These are the activations of a small neural network, seen along a few directions. Each row is one input.
In each table, some parts of the input vary, and every possible input appears once, in random order.
Descriptions start from the smaller parts, as in this example, which fits no table here: ring(5) and (point or ring(11) or (values(2) and line(6))).
Shared parts are said once, and a part with two or three values counts as separate values.
(in the rows, 128 means zero)

Other details of the inputs shift rows strongly along two fixed directions, in all tables alike. That doesn't count.

Table:
r1: [133 122 115 126 131 129 136 125 131 140 139 115 127]
r2: [129 127 122 123 119 121 133 121 124 121 129 136 124]
r3: [113 137 104 105  99 122 161 114 196 224 147 104 128]
r4: [135 125 121 126 129 133 134 125 116 113 130 128 124]
r5: [123 120 127 124 129 132 122 133 122 114 128 136 122]
r6: [135 123 116 139 131 134 115 126 125 126 126 130 131]
r7: [123 123 125 126 134 139 119 135 121 115 128 132 127]
r8: [134 132 111 125 126 130 131 120 135 142 133 125 124]
r9: [135 123 127 126 128 128 132 124 119 112 128 131 121]
r10: [117 121 132 129 130 130 121 131 132 125 129 135 128]
r11: [134 120 126 133 131 118 129 125 117 112 133 128 124]
r12: [134 133 122 131 125 120 126 120 126 123 128 134 122]
r13: [133 158 137 125 132 132 134 130 149 179 131 102 138]
r14: [116 124 130 123 118 127 133 137 120 125 126 136 126]
r15: [121 119 127 124 130 133 121 132 130 123 130 132 125]
r16: [125 117 124 123 125 122 148 127 138 135 132 118 129]
r17: [112 120 125 123 123 127 126 128 141 140 134 131 130]
r18: [136 127 119 125 129 133 132 124 117 114 127 133 124]
r19: [113 118 126 127 126 130 126 127 144 140 135 131 128]
r20: [118 124 128 127 136 141 122 131 136 136 131 126 132]
r21: [135 120 121 133 120 132 118 123 135 122 126 138 128]
r22: [138 175 180 137 144 130 123 141 116 127 108 114 144]
r23: [122 124 121 122 129 138 125 134 124 124 131 130 125]
r24: [146 184 182 143 157 138 114 145 108 128 108 106 148]
r25: [122 122 121 123 129 138 129 136 122 126 129 131 126]
r26: [136 127 124 132 127 119 124 123 118 113 130 135 121]
r27: [129 135 123 124 119 122 132 120 126 122 125 137 125]
r28: [131 112 124 124 132 127 143 126 127 117 129 123 126]
r29: [131 116 126 131 132 116 133 126 118 110 131 125 129]
r30: [134 118 127 126 132 127 135 126 119 111 128 129 124]
r31: [131 131 119 120 121 128 137 119 140 140 128 130 123]
r32: [135 131 117 125 128 134 130 122 119 114 124 136 124]
r33: [128 129 122 122 118 122 138 122 138 139 132 128 124]
r34: [119 116 129 128 134 135 120 128 133 124 130 134 126]
r35: [134 126 126 132 126 119 128 123 123 122 134 127 123]
r36: [125 125 124 136 125 125 117 123 121 116 119 142 126]
r37: [132 118 117 123 129 132 139 126 122 121 133 124 126]
r38: [119 120 130 127 121 129 131 138 116 115 124 139 123]
r39: [127 123 125 138 126 127 118 125 123 116 119 141 124]
r40: [118 121 128 126 126 127 119 131 121 112 129 138 127]
r41: [119 119 129 128 128 128 120 132 123 112 129 138 125]
r42: [120 123 128 126 125 127 123 133 122 113 129 138 123]
r43: [130 124 122 139 124 122 114 123 127 125 126 134 131]
r44: [131 113 122 131 131 118 137 126 126 119 134 122 126]
r45: [117 128  98 113  99 136 147 119 200 227 150 101 136]
r46: [118 122 128 125 123 126 126 134 117 115 127 140 125]
r47: [131 119 121 129 126 116 131 123 122 121 136 127 126]
r48: [143 178 189 141 164 142 124 152 104 115  99 104 155]
r49: [120 118 123 126 134 140 122 132 129 124 131 131 129]
r50: [135 127 119 125 126 123 131 121 136 141 135 124 122]
r51: [131 120 128 128 127 122 136 126 119 111 129 131 125]
r52: [132 127 121 120 123 127 138 121 138 140 131 127 123]
r53: [133 130 124 129 124 117 126 121 123 123 132 131 125]
r54: [142 169 176 138 153 130 121 142 121 139 114 105 146]
r55: [137 113 125 132 139 123 133 127 119 110 130 123 126]
r56: [128 123 128 125 124 121 137 125 123 121 131 127 129]
r57: [142 172 173 137 148 130 121 139 126 147 116 105 143]
r58: [117 116 124 123 129 133 126 129 143 141 134 129 127]
r59: [122 120 127 123 128 132 128 135 125 125 127 134 123]
r60: [113 116 126 128 127 128 121 126 130 121 132 138 128]
r61: [132 124 121 129 123 117 128 121 122 121 136 129 123]
r62: [129 123 123 134 129 131 119 124 129 126 119 136 124]
r63: [119 122 128 125 124 127 129 135 125 124 128 136 124]
r64: [135 117 119 130 138 129 137 129 122 121 133 117 129]
r65: [130 123 118 135 131 137 118 126 120 117 119 137 126]
r66: [132 134 121 129 123 118 125 119 125 124 129 135 125]
r67: [137 119 122 141 131 128 111 125 122 115 123 136 127]
r68: [132 123 123 142 125 124 115 125 129 125 125 134 129]
r69: [123 119 124 121 123 120 147 125 136 135 133 118 132]
r70: [139 129 121 130 130 125 123 120 120 115 126 136 120]
r71: [130 126 127 126 122 121 132 123 117 112 129 133 125]
r72: [116 143 141 122 125 128 126 136 136 146 128 123 134]
r73: [127 127 121 131 111 126 123 122 144 140 130 133 133]
r74: [117 121 119 119 121 139 139 138 131 144 130 126 126]
r75: [123 187 192 128 143 142 129 159 141 181 105  98 154]
r76: [133 124 126 138 118 128 116 125 129 113 124 141 129]
Description of these inputs: line(4) and (values(3) or line(6) or (values(2) and line(5))).
Changing only the line(4) part turns r5 into r42. The same change can be made to r50. Which row results?
Answer: r26
Change only the values(3) part in r76. List by row number the other rows that result.
Answer: r39, r68

Table:
r77: [ 97  68  82 111 111 145 131 132 132 113 142 156 107]
r78: [142 164 173 135 152 122 136 137 128 148 120  92 149]
r79: [143  85  95 124 137 126 141 117  98  71 141 135 111]
r80: [142 151 148 127 147 134 142 133 133 153 127  93 141]
r81: [159 156 151 146 149 132 111 131 100 100 110 123 137]
r82: [133  88  78 123 101 104 142 102 133 115 148 144 105]
r83: [105 116 102 121 109 146 121 124 188 200 137 125 133]
r84: [143 166 144 128 133 131 133 131 134 158 118 110 136]
r85: [ 95 107 109 118 109 136 112 133 133 124 136 159 118]
r86: [145 172 156 133 132 124 125 127 122 132 116 123 136]
r87: [139 153 151 136 140 119 135 129 138 154 126 100 143]
r88: [119 150 177 152 155 137  75 152  90  78 104 151 141]
r89: [147 112 107 136 131 128 126 119 110 102 131 131 122]
r90: [137  98 112 121 129 119 144 123  86  56 131 146 111]
r91: [130 113 103 118 113 119 148 116 126 120 139 131 117]
r92: [103 146 169 126 135 147 117 158 128 133 112 131 142]
r93: [115  81 113 134 137 148 105 140  96  62 125 159 117]
r94: [148 185 162 132 142 133 125 131 128 154 112 110 140]
r95: [131 124 100 116 104 118 149 113 150 158 141 125 120]
r96: [122 152 171 147 157 151  76 155  89  80 103 149 140]
r97: [134 113  95 120 122 127 149 115 149 158 146 110 123]
r98: [108  82  97 133 107 127 104 119 125  87 128 177 113]
r99: [145 158 171 144 147 118 120 136  90  84 107 128 138]
r100: [ 96 144 149 125 121 132 108 143 150 164 127 133 136]
r101: [125 107  91 104 114 126 168 116 155 171 150 108 117]
r102: [101 135 127 121 106 141 120 131 170 176 124 137 136]
r103: [133 147 154 125 135 116 146 130 128 140 126 107 136]
r104: [ 88  93 108 111 106 130 139 133 169 172 146 131 122]
r105: [148 154 172 136 153 128 125 141  71  57 104 133 135]
r106: [140 162 156 140 137 120 131 131 144 169 124  97 148]
r107: [144  87  66 125 112 120 135  97 132 114 152 140 103]
r108: [134 165 158 116 145 135 153 140 136 165 123  93 141]
r109: [127  77  88 114 115 107 156 111 118  96 151 137 106]
r110: [140 163 146 130 134 133 135 135 131 157 118 108 139]
r111: [136 145 129 126 117 110 137 113 148 160 134 117 127]
r112: [ 96  82  78 113 107 141 115 126 132 119 145 164 104]
r113: [142 178 165 130 146 136 135 140 124 150 111 103 143]
r114: [151 129 148 151 142 115 109 129  65  37 107 154 125]
r115: [104 134 121 121 114 149 118 132 168 180 122 134 133]
r116: [ 99  62  89 123 115 130 125 127 138 114 148 149 113]
r117: [114 155 161 141 132 139 101 139 162 172 112 123 151]
r118: [148 104 133 140 151 115 127 126  73  40 125 140 121]
r119: [131 141 126 122 115 122 145 125 142 160 131 115 132]
r120: [132 109  90 123 107 109 147 105 168 177 152 111 121]
r121: [149 146 138 140 135 114 122 116 129 131 128 119 131]
Changing only one part turns r84 into r120. The same change can be made to r112. Which row results?
Answer: r88
Changing only one part turns r90 into r79. The same change can be made to r102. Which row results?
Answer: r83
What do these inputs look like to the network?
Answer: ring(5) and (values(3) or line(6))
Which other rows agree with r111 in the ring(5) part? List them by row number.
Answer: r82, r98, r99, r100, r103, r104, r109, r114
Change only the values(3) part in r115. List by row number the other rows that result.
Answer: r77, r112
Change only the values(3) part in r83. List by row number the other rows that result.
Answer: r93, r96
